A small network was shown many inputs. Here are its activations along a few directions, one row for each input.
Each table varies a few parts of the input and shows all the possible inputs, shuffled.
Descriptions start from the smaller parts, as in this example, which fits no table here: ring(5) and (point or ring(11) or (values(2) and line(6))).
Shared parts are said once, and a part with two or three values counts as separate values.

Other details of the inputs vary at random and push rows far along two fixed directions, the same in every table; ignore that.

A family of inputs:
R1: [  6  11   6 -16 -21   1  -6   8   8  -5   0   3]
R2: [  2   6 -10   7   8   6  13 -16  -7   0  -4   4]
R3: [ -9 -15  -5  11 -12  -4  21 -15 -30 -15  -8  -6]
R4: [ 18   3  31   8 -15  10  -7   9 -38  16 -18 -19]
R5: [  1  -6  -3 -12  -4  -1 -14   2   5  -7  -4  -8]
R6: [ 24  -1   7 -15 -40  -4  -4   2  -5  -7 -33   0]
R7: [  8 -18   3  -1 -25  -3   8   0 -12  -7 -35 -10]
R8: [  4 -10  10   0 -38  -4  16   7 -11 -10 -23  -3]
R9: [ 11  -1   7  -5 -16 -10  -7   5  11   6 -11   8]
R10: [ -7  -2  -4   5   0  -2   7 -14 -13 -12  13   4]
R11: [  4   7   5 -16 -23  -1 -16  14  24  18  -6   6]
R12: [ 10  11  -6 -21  13   0 -38  10  46  27  14  10]
R13: [  1 -12   2   0 -22   9  10  10  -6  -6 -27  -5]
R14: [  4 -10   5   1  -8 -13   0   3   7   2  -3   4]
R15: [ -4  -5  -9 -14  -5  10 -20  -7   5   5   7   1]
R16: [  3   1 -10  -8   1  16  -6  -9  -3  -1  -4   6]
R17: [ -2  14  -3  12  14   0  26  -2  -3 -10  -3  -3]
R18: [ 11  -1   1  -9 -34   6   7 -14 -23 -14 -19   3]
R19: [  7 -22  -1 -14 -28   6 -15   9  -4  -7 -27  -8]
R20: [  7  -1   0  -6   0  -4 -11   4  18  12 -10   3]
R21: [-13 -12 -10  13  11   2  13 -14 -14  -7   6  -3]
R22: [ -3   4  -2  13  11  -6   9 -11   4   9  13  16]
R23: [  3   3  23  -9  14   9 -55  22   8  41  38 -12]
R24: [  2 -16   2  -5 -24 -10   1   2 -12 -13 -18 -11]
R25: [ -7 -14 -11  -7   3  12 -20  -1  10  11  10   6]
R26: [ 14   4   0 -15 -30  16  -3  11   1  -3 -32  -1]
R27: [-13  -5  -2   8   4  -1  14   4  -3 -11   4  -9]
R28: [  2   9  -8 -13  29   4 -27   7  32  10  19   9]
R29: [-10  -2  -7   3   3  -2   6 -15 -14 -10   9  -1]
R30: [ -5   2  -8  12  18   2   8 -12   4  11   6  10]
R31: [ 24  13  26 -10 -11  14 -34  14 -14  29  -2 -14]
R32: [  1  -7   4   7 -10 -12  19  -7 -24 -30 -10  -8]
R33: [  0   8   3   5 -16  -3  32  -5 -27 -28 -20 -11]
R34: [ -1 -15   4  12 -10 -15  21  -4 -22 -25 -10  -8]
R35: [  1 -10  -4 -15 -22   2 -22   0  14  23  -1   9]
R36: [ 14   5   4 -25 -18  -4 -27   7  19   4   0   6]
R37: [  3 -14  -5 -14 -21   9 -20  -2  11  21  -9   6]
R38: [-14   4  -4  15  36 -18  15  -8  -4 -17  22  -5]
R39: [-14 -11  -2  26   6   2  44  -2 -34 -34 -15 -14]
R40: [ -4 -17  -2  11  -3  -7  20  -5 -22 -22 -17 -15]
R41: [-11   9  -8  11  32  -8   0 -10  18  20  28  17]
R42: [  5   9  -3 -25  -7  16 -28  16  27   9   2   5]
R43: [-18   2  -3  25  33  -7  29   0   4  -4  16  -2]
R44: [  3   6   2 -16 -11   5 -20  15  32  22  -2   6]
R45: [  3 -13  -3  -5   2   1 -14   9  16  10  -8   3]
R46: [  6 -11   3 -15 -20  -9 -20   9  17  14 -10   1]
R47: [-16   3  -5  18  27   3  26  -1 -13 -25   9  -7]
R48: [ -3  13  -7  20  29  -7  22 -18  -3  -2  22  14]
R49: [-24  13  -7  17  52  -5  13   0  14  -8  42  -2]
R50: [  1 -14  -1 -16 -29   3 -24   0   7  10   5   8]
R51: [-12  12  -3  24  54 -23  16  -5  18   6  30   9]
R52: [-24   7  -1  22  43 -16  16   4  16  -5  48   5]
R53: [  7   6   9 -17 -25  -1 -19  16  28  18  -1  11]
R54: [ 18   6   8 -16 -47   3   1   8  -3  -6 -28   0]
R55: [ -8 -10 -10  11  19   7   3  -7   4  10   8   9]
R56: [ 10 -18   3 -10 -48   3  -3  -5 -12   4 -24   5]
R57: [  7  -9   1  16  -4  -1  28  -4 -23 -18 -37  -4]
R58: [  8  16   1 -24 -16   2 -25  15  32  20   3   7]
R59: [  6  10  -8  -8  29   2 -23   8  36  17  14  12]
R60: [ -4  -1   7   7 -21  -4  28  -2 -28 -33 -12 -10]
R61: [  0  10  -8   7   9  -2  12 -15  -5   2   4   8]
R62: [ -1 -11  -3   7   1   1  16  -5 -24 -29 -20 -12]
R63: [ 11   8  -1 -10  -3  -9  -9   2  13   5  -6   3]
R64: [  1   7 -13   8  23  11   6 -11   2   5   5  11]
R65: [ -5  18  -4 -14  20   5 -20  10  35  12  26   5]
R66: [ -6  15  -5   0  38 -14  -5  -2  21   2  29   6]
R67: [-17   3   0  23  23 -14  31   0  -1  -6  14  -1]
R68: [-5 13 -7  1 42 -6 -6 -2 22  2 26  4]
R69: [ 19  13  26 -17  -7  16 -43  15 -11  27   9 -15]
R70: [ 12  -2  -2 -21 -42   9  -8 -10 -16  -4 -26   0]
R71: [ -5  -6  -7  30  14   5  41 -20 -31 -15 -19   3]
R72: [-21   5  -3   7  29 -11   0   8  21   4  38   1]
R73: [  8  -2  27   9   2   7 -15  12 -25  24   5 -18]
R74: [  3   4  -9 -14  -4  12 -13 -10   4   6   1   5]
R75: [ -8   7   0 -14  -4  -2 -14  10  16   0  16  -2]
R76: [-15  -4 -13  18  31   7  17 -16 -17 -16  14   1]
R77: [ -4   8  23  26  32   3   7   0 -45  -4  22 -25]
R78: [  0  -2   2  17  -8   6  35   1 -22 -18 -32  -5]
Each input here is: ring(6) and (point or (values(3) and line(4))).
The inputs of R50 and R10 match in every part but the ring(6) part. If R19 is changed in the same way as R50 into R10, which row does it become? -> R62
The inputs of R6 and R32 match in every part but the ring(6) part. If R12 is changed in the same way as R6 into R32, which row does it become? -> R5
Which other rows agree with R37 in the ring(6) part? List them by row number. -> R7, R8, R13, R14, R35, R43, R45, R46, R55, R56, R67, R73
Start at R4 and move only the ring(6) part, one step at a time. The first step leads to R31. Which rows follow, in order? -> R69, R77, R23, R73
Change only the values(3) part in R50. List by row number the other rows that result. -> R34, R52
Change only the values(3) part in R26. List by row number the other rows that result. -> R59, R64
Which other rows agree with R18 in the ring(6) part? List them by row number. -> R1, R16, R28, R33, R36, R42, R65, R66, R68, R69, R70, R74
Change only the line(4) part in R27. List by row number the other rows that result. -> R39, R52, R72

A family of inputs:
R79: [ 20 -31   1  -6 -37   9   7  15 -20 -32 -43 -13]
R80: [ -6   0   0  26  28  -5  14  -8 -18   8   8 -13]
R81: [ -9   6   5   3  34  -5 -15   7  16  13  35 -13]
R82: [ -1 -13  -7 -33 -35   2 -47   9  37   4  -7   9]
R83: [ 11 -15  -5 -25 -49  -9   9  -1 -12 -16 -29  -8]
R84: [-15   2  -5  32  18  -3  47  -5  -9 -12 -18   0]
R85: [ 19   6  11 -13 -34  15 -18   8 -23   2 -17  -2]
R86: [ 14 -13  21 -10 -34  13 -12   3 -18  14 -21  -6]
R87: [  5  -3   9   9 -12   2  -4   5 -23  11  -7  -1]
R88: [  3   0  15   3 -14  -1  -4  13 -21  -5   2  -7]
R89: [ -1 -22 -13 -15 -47  12   2  -8  -5   0 -22   8]
R90: [ 24 -35  -2   1 -35  13   8   7 -21 -16 -49  -5]
R91: [-27 -11 -20  13  24   2  18 -14   2  -4  10  14]
R92: [  1  12  13   7  27   8   4  -6 -11   1  20  -2]
R93: [ -2  16  13  -5  39  10 -23   1  19  20  38   5]
R94: [ -1  11   1  15  33   4  14 -11 -17  -5  10 -14]
R95: [  8  -8  15  14 -19   4   8   3 -36   0 -16  -1]
R96: [ 17   6   9 -12 -35  13 -16   6 -28  -1 -23  -6]
R97: [-20 -15 -13 -11 -15   4   4  -1  -1 -18  -9   2]
R98: [  2  -5   7   4 -15  -3   5   3 -27 -11 -16 -27]
R99: [-23  -7 -16   4   7  -2  19  -7   6 -16  23   6]
R100: [  0  -1  10  -2  24   6 -27   3  21  36  27  -2]
R101: [ -1   1  -4  24  18 -20  25 -17   6  -4   8  13]
R102: [-10   7  -8  24  17  -3  33  -2  15   4   9   7]
R103: [ -7  -1  -4  35  22  -8  28 -13 -36  -3  -4 -19]
R104: [-13   4   1  19  20 -19  44   2 -13 -28 -11  -3]
R105: [ -3  11  -3 -19 -11   1 -23  23  56  20  19   7]
R106: [ 14   9  -4 -13 -43  15  10   4   6  -6 -32  -1]
R107: [ -3  -7 -10 -18 -18  -4 -27   1  38   3  18  10]
R108: [ 10 -16 -10 -21 -43   5 -31  -5  28  16  -8  15]
R109: [ -2  -5  23   2  -5   2   5   3 -19  -9  -2 -15]
R110: [  7 -13   9  14 -13   4  19  -9 -38  -3 -28 -21]
R111: [  4  -3  18   7 -20  -1   6  11 -33 -15  -9 -10]
R112: [ -9   6 -18 -10  19   4 -27  -9  36   4  19  19]
R113: [-12  20  -9  15  29   5  25  -1  13  -9   0   5]
R114: [ 16   8  11 -35 -27  18 -50  12  11  25  -4   1]
R115: [  8  -4   4 -33 -31 -10 -44  14  39   9 -13  10]
R116: [  5  -4  11  16  -9   2   7   2 -31   4  -7  -1]
R117: [ -8   3  -5  10  32 -18  -8  -6  32  13  15  21]
R118: [  2  18  -6  13  20  -8  37  -7  -2 -14   4   7]
R119: [ 12   0 -13 -47 -23   5 -40   5  27  16 -14  11]
R120: [  4  -6 -14 -22  -3  -8 -19  -1  32  28  15  15]
R121: [ -1   4  11   1  -5  -4 -13  14 -10   2  10  -7]
R122: [  0  21   6   2  34   6 -25  10  14  19  41  13]
R123: [  0  14   7  -2  38  10 -18  -3  15  19  32  -5]
R124: [ -5  14  -3 -10  20 -16 -10  17  48  16  35  13]
R125: [  4  12   4   9  15   5   4  -3 -20  -2   9  -5]
R126: [ -1   3  14 -19  -6   2 -37  17  14  18  17  -5]
R127: [ -8  -3  15  21  21  -3  26  -6 -27 -16   7 -24]
R128: [ -3   4   0  12  11 -24  16  -7  12 -16  15   6]
R129: [-12  -5 -19 -13 -10  15   3 -11  -4 -15 -14   9]
R130: [-10   4  -4  16  30 -13  25  -1   7   2  -1  12]
R131: [ -1 -14 -11  -7  -8  -9  10  -9  -8   0 -24   4]
R132: [ -1  10 -17   1  25 -10  24 -17   1  -9  16   7]
R133: [ -7 -19 -11  14 -15  -2  18 -19 -15 -19 -28   4]
R134: [  8  -5 -13  16  39   8  12   2   3 -18   8   5]
R135: [ -6  -6  18  30  23   0  33 -14 -35  -7   0  -8]
R136: [ 14   5   0 -22 -31   5   1   6  -2  -8 -42   4]
R137: [ -2   2  -3  27  14 -15  52  -9 -14 -11  -7   5]
R138: [ 10   5   2   2 -10   8   4  -6 -31  -8 -21 -21]
R139: [  3   2  11 -12  -7   0 -28  17   6  13  14  -7]
R140: [ -8   7  -2 -17  -8   3 -19  23  43  11  -1   3]
R141: [ 15   6  -2 -14 -29  11 -20   1 -18   5 -25 -19]
R142: [ -5  -7  -9 -27  -5 -12 -18   7  22   3   0   3]
R143: [ -2  16  -7  -4  31 -10 -17  -5  35   5  16  20]
R144: [ 24   1   1 -14 -48  -2   4 -11  -8 -17 -38   4]
R145: [ -9   1   9  23  27  -3  13  -6 -19   8  13  -2]
R146: [ -5  -3 -19 -12 -19  14   9 -13  -3 -13  -3   9]
R147: [-11   5  -2  23  21 -12  17  -2 -25 -12   8 -25]
R148: [ -4   9 -19  -3  18   1 -13 -14  35   3  33  19]
R149: [ -2   5   4   4  27   0 -26   8  17  35  34   7]
R150: [-10   3  18  14  26  -4  11   2 -11  -5  25 -10]
The inputs of R120 and R132 match in every part but one. If R91 is changed in the same way as R120 into R132, which row does it become? -> R129
What do these inputs look like to the network? -> values(3) and (point or line(11) or (values(2) and line(6)))
Start at R91 and move only the line(6) part, one step at a time. The first step leads to R133. Which rows follow, in order? -> R131, R117, R130, R84
Change only the values(2) part in R83. List by row number the other rows that result. -> R142

A family of inputs:
R151: [-14  -1  -8  18  36  -5   9  -8   4   4  28   6]
R152: [-12   4 -10  14  39  -5   6  -9   6  -3  25   4]
R153: [ -7  -1  -3  18  13  -7  30 -10 -22 -27  -5  -8]
R154: [  8 -15   4 -15 -44   9  -6   6 -14 -12 -30  -9]
R155: [ -7  11 -11  15  41  -2  13  -9   9   3  20   9]
R156: [  6  -2  -1 -18 -22   5 -23   8  19  20  -7   5]
R157: [ 17   4  24 -15 -19   9 -36  18  -1  26  -1 -11]
R158: [  7  -4  -3 -21 -27   8 -27   2  13  17  -7   8]
R159: [ 18  -1  25 -10 -37   9 -14  14 -32   1 -25 -22]
R160: [ -4  11  -2  -7  17  -6 -15   7  30  11  26  11]
R161: [  4  11  16   1  24   4 -30  12   8  34  29  -3]
R162: [  3 -15   7  10 -28  -4  29  -4 -33 -21 -31 -12]
R163: [ -1  13  -3  -8  18  -4 -17  10  33  12  23  11]
R164: [ 13   3   4 -21 -25   3 -23  11  23  14 -11   7]
R165: [  4 -12  -2  11 -18   1  25 -13 -35 -21 -33  -9]
R166: [-10   6  -2  20  39 -13  14  -3  10  -1  22   2]
R167: [-11  -1  -8  13  31  -6   5  -9   4   4  22   5]
R168: [ -5   8  -5  18  18  -4  37 -10 -20 -26  -4  -6]
R169: [ -6   6  -8 -10  12   3 -22  -1  25  15  25  11]
R170: [  5   0   2 -22 -18   3 -25  14  21   9  -6   2]
R171: [-13   5  -8  16  41  -3  10  -8   7   3  21   7]
R172: [-15   8  -5  13  40  -6  13  -3   8  -7  25   2]
R173: [-9 14 -6 12 37 -6 13 -5 10 -7 26  7]
R174: [ -8  -4   2  25  15 -14  36 -10 -22 -20  -2  -7]
R175: [ -4  -1   1  -5  11  -1 -21  13  31  19  20   7]
R176: [ -8  -1  -7  -8  18   2 -23   2  24  16  30   8]
R177: [  8 -13   6 -13 -43   5  -4  11 -11 -10 -31  -9]
R178: [ -4   3  -6  24  20  -2  36 -16 -22 -18  -5   2]
R179: [  4  -8   3  11 -26  -2  30 -11 -33 -18 -32  -6]
R180: [ -5   4   2  25  16 -11  39 -11 -18 -20  -1   0]
R181: [ -5   9  -2 -11   7  -5 -20   9  29  14  23   9]
R182: [ 14   2  16 -13 -12  15 -37  10  -8  27   1  -8]
R183: [  4 -11  -2 -17 -20  11 -29   8  15  17  -5   5]
R184: [ -2   6  14  28  25   5  24 -10 -48 -12   6 -19]
R185: [  7  -6   1 -14 -40   7   1   1 -14 -12 -29  -9]
R186: [  5   0   0 -26 -28   5 -28   7  17   9  -2   3]
R187: [  4 -10  -2 -22 -24  12 -30   8  14  11  -5   2]
R188: [ -6  -3  -2  27  20 -10  34 -12 -21 -16  -5  -4]
R189: [  8   0  -4 -23 -20   9 -27   2  16  10  -2   9]
R190: [ -2   6  -7  -7  16   2 -20  -1  27  19  23  16]
R191: [ 10 -15   4  -8 -38   0   0  -1 -16  -3 -32  -5]
R192: [ -5  14  14  17  38   1  -1   3 -15   4  31 -12]
R193: [ -5   8  -1  -4  15  -6 -16   6  31  19  26  11]
R194: [-9 16 -6 14 39 -9 17  0 11 -6 22  4]
R195: [-12   6 -10  15  32  -2  10  -8   6   5  21   6]
R196: [  9   1   0 -27 -27   6 -27   7  18   7  -4   6]
R197: [ -1  10  -8  -9  20   4 -20   1  29  14  23  13]
R198: [ 11   3  -6 -25 -19  12 -26   4  18  11  -8   5]
R199: [  8  -9  -2 -15 -41  11  -3  -3 -15  -8 -31  -7]
R200: [-15   4  -6  14  37 -11  10  -6   5  -7  30   1]
R201: [ 17  -6   4 -12 -42   6   0   1 -11  -3 -39   0]
R202: [-13  -5  -2  23  17  -8  36 -10 -26 -26   5  -8]
R203: [-12   8  -1  18  39 -10  16  -1  11   0  21   4]
R204: [  5   2   1 -23 -24   3 -24  13  20  11  -5   1]
R205: [  4  -6   5  10 -25  -2  32  -5 -29 -21 -33 -12]
R206: [  2  -9   3  14 -15  -1  34  -8 -33 -20 -35  -8]
R207: [ -8  -8   0  27  14  -5  34  -8 -23 -15  -5  -4]
R208: [  8  -3   0  13 -15   0  36  -9 -31 -20 -36  -7]
R209: [ -5   3  -1 -11  10  -7 -24  10  28  13  23   5]
R210: [ 10 -17   4 -10 -42   3  -2   2 -15  -1 -31  -5]
R211: [  7  -9  -3 -26 -27   7 -33   3  13  12  -5   2]
R212: [  7  -2   1 -22 -20   0 -28  13  20   8  -5   0]
R213: [ 18  -3   5 -14 -42   5   3   5  -8  -6 -40  -6]
R214: [ -9  -2  -5  19  17   0  33 -14 -25 -23  -6  -5]
R215: [ -9   2  -2  -5  17  -7 -18  11  27  13  29   6]
R216: [  6  -6   2  14 -19  -3  35 -12 -33 -21 -31  -3]
What do these inputs look like to the network? -> ring(6) and (point or line(10))
The inputs of R215 and R202 match in every part but the ring(6) part. If R170 is changed in the same way as R215 into R202, which row does it become? -> R172
The inputs of R196 and R189 match in every part but the ring(6) part. If R200 is changed in the same way as R196 into R189, which row does it become? -> R211
Change only the ring(6) part in R184. List by row number the other rows that result. -> R157, R159, R161, R182, R192
Change only the line(10) part in R165. List by row number the other rows that result. -> R151, R155, R158, R167, R171, R178, R183, R190, R195
Which other rows agree with R161 in the ring(6) part? List them by row number. -> R156, R179, R188, R191, R201, R206, R207, R208, R210, R216
Change only the line(10) part in R205. List by row number the other rows that result. -> R162, R164, R166, R174, R175, R180, R193, R203, R213
